Each row below holds a small network's activations on one input, seen along a few directions.
In each table, some parts of the input vary, and every possible input appears once, in random order.
A made-up example of a description, with smaller parts first: ring(8) and (point or ring(9) or (values(3) and line(4))).
Shared parts are said once, and a part with two or three values counts as separate values.
In the rows, zero is written as 128.

Rows:
x1: [135  82 146 103  75 127 145 168 125 118 100 109]
x2: [ 84  84 129  98  84 101 111 170  87 133 107 164]
x3: [161  67 157 124 132 123 121 132 139 128  79 119]
x4: [ 94  99 161 165 141 156  82 121 133 126  99 141]
x5: [114 181 152 154 122 119 207  64 112 128 166 149]
x6: [ 95  90 104 166  89 158 150 164  96 120 126 181]
x7: [123  61 125  97  96 116 154 178  90 132 112 156]
x8: [143 212 141  87 136 104 107 127 140 178 104 131]
x9: [139 168  75 102 184 126 197 113 125  86 103 105]
x10: [153 110 102 168 133 179  85 123 162 125 156 144]
x11: [102 174 173  91 114  62 161  64 102 145 148 131]
x12: [ 92 182 105  63 171  84 140 109 144  98  93 129]
x13: [166  84 128 127 142  90  98 143 162 138 177  88]
x14: [ 99 107 155  99  67 115  99 164 120 111  99 119]
x15: [ 66 113 150 140  81 162 103 154 120 116 116 127]
x16: [ 52  90 124 138 100 147 112 159  86 135 126 172]
x17: [132 108 136 124 133  76  52 136 159 128 179 101]
x18: [123  88 158 128 118 101  77 124 132 129  79 131]
x19: [184 189 138  87 147 121 153 136 144 179 108 125]
x20: [106 109 125 141 145 168  48 114 150 144 159 132]
x21: [140 149 166  94 124  75 210  73 106 149 150 125]
x22: [142 102 126 106 126 113  40 123 146 136 144 131]
x23: [191 198 110 118 149 153 161 130 121 165 113 106]
x24: [189  91  91 143 134 156  97 129 129 126 150 108]
x25: [104 187  82 128 179 143 184 105 156  83 108 143]
x26: [137  99 137 192 128 167 119 124 145 112  93 147]
x27: [ 60 190 105 104 190 130 141 101 140  99 114 137]
x28: [150  96 124 138  78 157 153 170  98  95 110 101]
x29: [157 218 121 147 145 168 150 127 152 160 121 149]
x30: [178  97  99 169 139 111 107 143 138 121 185  81]
x31: [131  71  94 140  91 137 165 173  66 120 118 145]
x32: [151 161 144 127 128 104 221  74  82 131 157 112]
x33: [147 118 112 194 140 132  94 138 168 115 196 119]
x34: [112 112 126 167  68 174 138 155 130 101 112 133]
x35: [113 220 140 122 155 156 108 121 138 176 124 139]
x36: [169  78 124 167 127 145 132 128 114 118  82 107]
x37: [180  80 123 102 138 134  90 134 155 139 143 120]
x38: [132 158 101  63 184 100 187 119 150  98  97 120]
x39: [ 72 183 176 130 133 109 166  60 100 141 172 139]
x40: [ 99 115 136 167 152 122  56 130 156 135 198 108]
Describe the family of inputs behind these rows.
> ring(5) and (values(3) or line(5))
Changing only the ring(5) part turns x23 into x29. The same change can be made to x36. Which row results?
> x26
Changing only the ring(5) part turns x31 into x6. The same change can be made to x9. Which row results?
> x25
A walk changes only the line(5) part. It starts at x2 and steps to x14. List the rest of the walk in order.
> x18, x22, x17
List by row number the other rows that have the ring(5) part in common with x27.
> x4, x15, x16, x20, x35, x39, x40

Rows:
x41: [174 168 109  85 155 123 184 127 128 144  72 126]
x42: [145 126 120 108 143 111 213 105 110 103 104 129]
x43: [104 184 166 136 159 122 103  84 138 172 170 127]
x44: [ 96 150  75 219 132 233 138 134 113 100  98 148]
x45: [195 178 141 130 162 130 163 102 150 136 163  96]
x46: [141  63 125 128 102 146  60 176 127 131  82 111]
x47: [ 98 188 128 111 182 105  90  96 166 149 176 131]
x48: [ 62 144 155 105  81 102 172 124  91 127 121 172]
x49: [166  74 143 172 112 143  53 156 165 157 165 110]
x50: [162  74  98 135 148 139  29 148 168 125 190 116]
x51: [ 91 182 148  93 133 113 111 107 123 126  91 147]
x52: [114  25 143 150  58 125 123 202 102 130 109 143]
x53: [180 184  96 105 190 120 139 104 156 118 169  87]
x54: [138 138 125  98  91 111 234 136  97 121 110 129]
x55: [ 63 143 150 114 118 106 141  86  91  99 122 148]
x56: [119  28 126 160  82 119  96 160 123 113 105 129]
Describe the family of inputs behind these rows.
> point or (values(3) and line(5))
Change only the line(5) part in x50. List by row number the other rows that result.
> x46, x49, x52, x56

Rows:
x57: [151 159 118 151 154 151 111 111 152 148 149 128]
x58: [116 151 151 116 132 106 166  93 117 126 126 122]
x59: [147 152 122 105 147 132 129 133 135 140  99 130]
x60: [131 117 107 139 139 135 101 140 151 108 135 111]
x61: [134 154 134 108 145 101 119 111 147 131 152 106]
x62: [150 157 114 123 128 141 181 133 112 131 117 130]
x63: [129  92 138 140 103 130  76 158 139 123 143 112]
x64: [127  81 142 117 105 122  92 160 120 133 106 135]
x65: [135 157 131 135 129 146 163 112 126 125 106 128]
x66: [111  84 151 147  87 135 128 140 109 117 113 135]
x67: [132 108 100 130 118 137 169 142 108 110 118 134]
x68: [130 106 116 113 141 127 116 146 133 122 101 133]
x69: [135 111 110 159 149 144  97 122 149 127 152 130]
x70: [135  86 140 162 113 138  72 139 135 140 159 131]
x71: [117 109 124 143 125 141 150 125 123 105 107 132]
x72: [134 144 141  86 147  91 130 116 129 140 120 126]
x73: [149 165 119 133 146 138 115 131 155 128 133 111]
x74: [133 149 129 102 125 101 184 111 105 132 139 125]
x75: [135 150 134 130 153 110 114  92 143 150 169 124]
x76: [125  82 129 133  82 133 145 159  94 123 125 136]
x77: [ 32 174 140 114 119 130 132 114 106 129 120 169]
Describe the family of inputs behind these rows.
> point or (line(4) and line(5))
Change only the line(4) part in x58. List by row number the other rows that result.
> x65, x66, x71
